These are the activations of a small neural network, seen along a few directions. Each row is one input.
In each table, some parts of the input vary, and every possible input appears once, in random order.
Descriptions start from the smaller parts, as in this example, which fits no table here: one of 3 separate values, together with either a single point or one of 11 places around a ring or (one of 4 places along a line, together with one of 5 places around a ring).
Shared parts are said once, and a part with two or three values counts as separate values.

Other details of the inputs shift rows strongly along two fixed directions, in all tables alike. That doesn't count.

Table:
R1: [-10 -29  32 -26  -7 -17   2  10  16   2  17 -10 -29]
R2: [  7  24 -19  -2 -11   8   8  -3 -16 -21 -24  -1  30]
R3: [  8  23 -20  -4 -13   8   7  -5 -19 -18 -28   1  26]
R4: [  6  20 -38  22   0   8  -2 -11 -17   3 -20  12  31]
R5: [-11 -11  23   4 -13 -29  30   4 -18   1  16  48  13]
R6: [  1  17 -35  20   2  12  -6  -3 -28   1 -11   6  32]
R7: [  3  25 -24   1  -8  18   5   3 -18 -14 -30  -8  28]
R8: [  6   8 -11  15  34  17 -29 -11  25  15  10 -26 -27]
R9: [ -8  14 -41  16  -2   3 -14   2 -22   7 -17   4  31]
R10: [ -4 -17  28   1  13 -17   5   0  18  15  30  10 -32]
R11: [ 12   0 -12  17  28  18 -29 -15  31  16   6 -26 -24]
R12: [ 17   4  -4  -5  16  23 -23 -10  32  -2  -7 -43 -25]
R13: [ 18   2   0  -8  12  16 -18 -12  32  -3  -2 -39 -28]
R14: [  2 -17  33 -17  -1  -6  10   8  21   0  13 -10 -28]
R15: [ 12   7   5  -7  19  19 -21  -9  29  -8   2 -39 -25]
R16: [  0  14 -33  -8 -16  12  -8   3 -24 -12 -23 -10  31]
R17: [-16 -25  30 -27 -32 -25  26  20 -25 -10   7  29   7]
R18: [ -2  16 -33  -6 -15  11  -6   7 -22 -14 -28 -10  27]
R19: [-14 -15  31   2 -12 -28  28   5 -21   5  15  52   6]
R20: [  5  21 -37  23   1   8  -1  -9 -15   0 -17  10  35]
R21: [ -7 -17  26   5  13  -8   1   3  17  16  25   7 -28]
R22: [ -9 -27  17  -4   3 -15 -12   5  11  19  31   3 -26]
R23: [  2  20 -36  22   3  11   0  -1 -17   6 -19   9  31]
R24: [  0 -15  37 -15   0  -3   6   3  21  -6  15  -9 -25]
R25: [ 12   2   4  -6  15  22 -21 -10  29  -3  -3 -38 -28]
R26: [ 10   3  -8  13  29  12 -27 -18  29  13  12 -22 -29]
R27: [-22 -25  22  -3 -22 -35  22  18 -23  10  17  45   6]
R28: [ 11   4 -16  15  29  14 -25 -11  31  17   9 -28 -25]
R29: [  5  23 -17  -3 -10  12   5  -4 -21 -18 -28   1  26]
R30: [  5  15 -20  -4 -12  13   4   3 -27 -17 -19  -6  29]
R31: [  6  25 -21  -4 -10   8  10   1 -18 -16 -25  -2  25]
R32: [-15 -14  32   3 -11 -28  30   7 -19   2  18  51  10]
R33: [-14 -31  23  -4   5 -22  -6   6  15  22  28   4 -29]
R34: [  2 -21  41 -17  -3 -10  12   5  23  -4  17  -5 -25]
R35: [  4  28 -23  -2  -6  15   5   1 -21 -16 -28  -5  27]
R36: [ -2 -24  31   5  10 -13   4   0  23  14  29  10 -25]
R37: [-15 -14  26   7 -12 -22  27   7 -17   3  14  45  13]
R38: [ 17   8  -7  -6  16  19 -18  -7  32  -1  -3 -46 -26]
R39: [ 18   7  -5  -5  16  19 -21 -11  35  -6  -1 -45 -22]
R40: [ -7   8 -36  12  -5   5 -13   3 -26   6 -12   9  27]
R41: [-17 -18  24 -23 -29 -27  24  19 -19  -9   2  23  10]
R42: [-15 -19  31   4 -15 -25  29   6 -18   6  14  50   6]
Each input here is: one of 2 separate values, together with either a single point or one of 5 places along a line or (one of 3 separate values, together with one of 5 places around a ring).
Changing only the choice among 2 separate values turns R1 into R33. The same change can be made to R3. Which row results? -> R26
Start at R26 and move only the place on the ring of 5, one step at a time. The first step leads to R19. Which rows follow, in order? -> R42, R11, R4
Start at R8 and move only the place on the ring of 5, one step at a time. The first step leads to R10. Which rows follow, in order? -> R28, R23, R21
Change only the choice among 2 separate values in R30. List by row number the other rows that result. -> R6

Table:
R43: [-16  -6  34 -23 -31 -28  46  24 -31 -17   2  38  16]
R44: [  0  24 -39  -4 -23   8   8   6 -30 -13 -46  -2  45]
R45: [ -4  14 -31  22 -13   2   7  -3 -36  -4 -16  31  53]
R46: [-13  18 -33  20 -11   3  11   9 -39   4 -26  31  44]
R47: [ -7  20 -51  20  -9   3  -1   1 -32   7 -33  16  46]
R48: [-15 -17  36 -23 -37 -25  36  12 -31 -18  -4  43  19]
R49: [ 16  -3  40  -4   6  -9  24 -13  32  -6   8   5 -29]
R50: [  3   0   4  11  34  13 -27  -9  19  12  22 -20 -33]
R51: [-18 -38  49  -5  -5 -30  10   4   2  13  33  37 -23]
R52: [ 11  24 -61  28  19  25 -29 -10   8  13 -20 -31  20]
R53: [ 10  -6   9 -20   7   2 -17  -7  25  -5  11 -31 -33]
R54: [-21 -14  16  -2 -23 -42  36  15 -32   7  13  54  20]
R55: [  0  -7   5  12  30  17 -28  -7  22  18  14 -19 -33]
R56: [  9  13 -28  -8  -8  16 -15  -6  -4 -10 -27 -21  11]
R57: [  4  -8  -2   5  20  -3 -27 -11  22  16  24 -14 -32]
R58: [  1 -16  -2   6  16   1 -29 -10  25  21  16 -13 -32]
R59: [ 14  12 -29  -4  -8  15  -9  -5   0 -12 -20 -23  18]
R60: [  9   4  14 -13  19  18 -18  -5  22  -9   9 -39 -34]
R61: [ 11 -10  16 -12   8  11 -15  -7  30  -8  11 -32 -24]
R62: [ 10  -2   9  -9  13  16 -12   4  35  -2   5 -43 -28]
R63: [ 16   5  11  23  32   3  -4 -24  41  18  16  -1 -30]
R64: [ -9 -14   1   8 -22 -26  22   6 -24   7   8  44  27]
R65: [ -6 -35  51 -27 -21 -33  32  18  14  -1  22  11 -19]
R66: [-10  -4  23 -15 -26  -7  30  13 -30 -15 -12  27  18]
R67: [ -8 -27  59 -31 -15 -28  21   7   3 -13  29  17 -25]
R68: [  6  27 -29   4 -16  22  12   3 -32 -23 -35  -1  49]
R69: [  9  29 -56  31  23  34 -28  -6   6  10 -19 -29  18]
R70: [  6  37 -56  26  28  30 -32  -8  -2   6 -17 -27  12]
R71: [  1  -5   6   7  25   3 -29 -12  20  10  25 -13 -29]
R72: [  4  -2  10 -13  13  17 -17   4  30   1  -2 -40 -35]
R73: [ -5  17 -28  24  -8   8  13   3 -39  -2 -17  30  51]
R74: [ -9 -28  51 -33 -17 -36  28  16   7  -4  24  12 -26]
Describe the family of inputs behind these rows. -> one of 2 separate values, together with either a single point or (one of 3 separate values, together with one of 5 places around a ring)
Changing only the choice among 2 separate values turns R71 into R67. The same change can be made to R52. Which row results? -> R65
Change only the choice among 3 separate values in R73. List by row number the other rows that result. -> R50, R55
